Each row below is a small network's average activation on inputs in which a field has the value named, seen along a few directions.
Related values have similar rows: they may be neighbours, one step apart, or belong to one group.
In the rows, zero is written as 500.
Strong random noise was added to every row along 14 fixed directions; ignore it. To show where, here is one row again and again, with new noise each time:
[434 272 443 413 675 506 559 733 586 540 628 495 511 470 393 421 592 551
 514 322 403 321 656 673 515 532 381]
[656 626 524 384 498 451 446 340 314 643 553 199 630 393 450 665 481 353
 478 477 392 589 694 822 505 258 466]
[495 474 471 514 441 426 306 549 479 538 366 702 477 642 491 503 508 521
 490 604 577 534 511 465 489 555 434]
[661 547 512 233 463 424 316 260 302 552 666 294 544 631 444 659 413 585
 437 595 582 492 558 328 589 450 511]
[561 430 289 566 489 666 472 554 487 558 379 675 403 513 499 431 330 497
 510 681 661 614 579 213 607 460 526]
[562 640 690 474 493 389 277 597 427 757 606 751 609 282 595 609 366 506
 571 340 382 548 695 643 479 365 462]
[632 600 646 335 401 523 428 573 529 507 603 351 371 408 686 431 361 497
 687 472 310 516 620 418 639 469 358]
[623 276 417 476 709 618 504 677 391 469 625 346 594 577 457 349 532 556
 349 367 577 235 674 364 539 615 412]
[462 413 591 465 403 551 368 483 482 395 352 420 522 384 496 379 456 485
 490 374 560 478 495 270 475 548 518]
[665 603 540 709 555 707 510 696 588 633 772 564 416 459 863 367 538 413
 569 439 235 570 640 566 470 587 377]
[689 539 595 726 505 612 761 448 566 426 560 659 679 477 609 447 456 336
 378 312 369 413 365 571 373 678 638]
[628 241 593 417 577 573 529 535 601 456 538 330 490 326 476 345 527 441
 446 246 418 407 653 432 579 556 438]
[329 600 557 459 421 355 270 621 490 490 150 717 439 425 384 593 455 534
 594 592 605 635 535 532 584 284 324]
[459 375 479 549 697 343 536 549 286 902 692 597 649 449 432 530 559 581
 389 527 635 382 564 843 460 373 646]
[596 659 706 564 331 391 639 449 577 377 405 672 412 563 664 419 531 444
 570 550 446 458 225 436 563 582 593]
[449 677 388 486 456 476 545 526 378 606 675 548 639 661 525 606 473 489
 578 554 370 432 467 790 330 518 571]


Field E:
e4: [470 755 624 423 394 487 115 211 306 561 601 298 681 481 554 673 559 496
 480 416 530 607 554 408 317 394 601]
e8: [614 471 481 377 658 511 942 531 536 475 791 401 545 406 418 482 467 582
 500 276 415 217 450 507 539 590 683]
e3: [409 589 275 647 648 656 199 704 462 582 718 702 600 743 486 610 504 578
 422 544 544 517 719 505 350 588 340]
e6: [570 347 460 666 583 561 559 522 476 582 433 489 469 591 586 386 605 505
 431 702 637 508 403 436 564 626 517]
e7: [486 554 593 449 295 298 275 396 324 467 311 644 611 520 456 487 493 538
 539 440 595 381 343 260 411 560 771]
e11: [653 436 556 468 519 420 671 863 652 416 443 524 421 448 702 263 468 444
 677 400 291 324 689 662 603 604 346]
e12: [420 425 639 645 779 538 791 581 561 343 735 351 549 514 473 503 681 612
 242 262 501 269 354 550 421 676 402]
e5: [408 705 531 537 576 480 546 494 265 528 567 551 535 307 481 540 586 604
 494 405 646 414 434 277 561 248 751]
e10: [635 537 638 500 355 458 256 413 401 631 728 518 529 542 765 414 537 493
 519 360 343 452 520 398 372 688 628]
e9: [386 436 456 328 426 267 337 591 579 427 479 560 416 636 405 437 673 518
 645 411 475 326 545 488 502 610 593]
e1: [551 815 362 641 473 464 696 555 618 243 334 899 413 632 532 611 620 451
 552 647 513 582 386 348 572 413 574]
e2: [714 522 373 453 478 590 281 283 451 571 702 444 634 561 548 685 494 451
 369 454 471 608 736 384 331 526 547]
The values of E form 4 separate groups.
Question: Which other values are in the same group as e12? Give them in the order they are listed.
Answer: e8
Question: Which other values are in the same group as e10? Give them in the order they are listed.
Answer: e6, e7, e5
Question: Which other values are in the same group as e2? Give them in the order they are listed.
Answer: e11, e1

Field T:
t2: [546 424 490 501 418 561 616 634 576 387 380 528 336 431 606 311 526 449
 567 459 516 451 478 169 582 612 545]
t12: [368 665 374 521 347 634 261 556 459 399 460 573 525 624 619 519 357 513
 597 538 512 574 546 260 320 654 495]
t4: [395 386 347 788 439 721 385 453 485 609 435 468 540 586 581 407 403 461
 430 625 495 677 453 623 229 667 496]
t10: [450 449 326 391 392 451 529 502 515 515 342 523 437 553 382 487 473 492
 580 634 499 592 502 601 464 496 506]
t9: [411 552 530 392 368 349 455 309 477 485 548 644 484 650 526 520 556 607
 533 676 642 510 252 334 533 501 680]
t6: [540 681 365 434 476 570 496 506 458 497 621 477 536 373 495 474 702 366
 626 289 447 430 649 417 434 358 762]
t5: [492 512 436 533 508 504 445 316 569 453 298 463 551 592 361 661 507 424
 380 691 572 741 524 657 539 349 334]
t11: [458 541 606 498 521 446 493 355 550 473 616 645 484 581 454 583 573 637
 435 510 516 502 293 406 535 547 552]
t7: [256 534 255 231 475 492 576 502 419 293 472 511 591 594 175 671 227 652
 603 542 678 307 447 329 479 453 639]
t3: [389 336 856 407 593 338 277 458 598 444 493 460 510 374 383 631 581 576
 381 269 430 495 500 581 545 532 251]
t8: [529 565 215 505 531 603 678 610 477 375 479 376 459 737 426 572 558 520
 490 684 499 456 506 538 507 479 367]
t1: [546 339 692 437 433 430 440 435 632 544 469 451 416 424 543 430 436 473
 570 417 371 541 455 521 554 615 453]
The values of T form 4 separate groups.
Question: Which other values are in the same group as t4? Give them in the order they are listed.
Answer: t11, t3, t1
Question: Which other values are in the same group as t9? Give them in the order they are listed.
Answer: t5
Question: Which other values are in the same group as t6? Give them in the order they are listed.
Answer: t12, t7
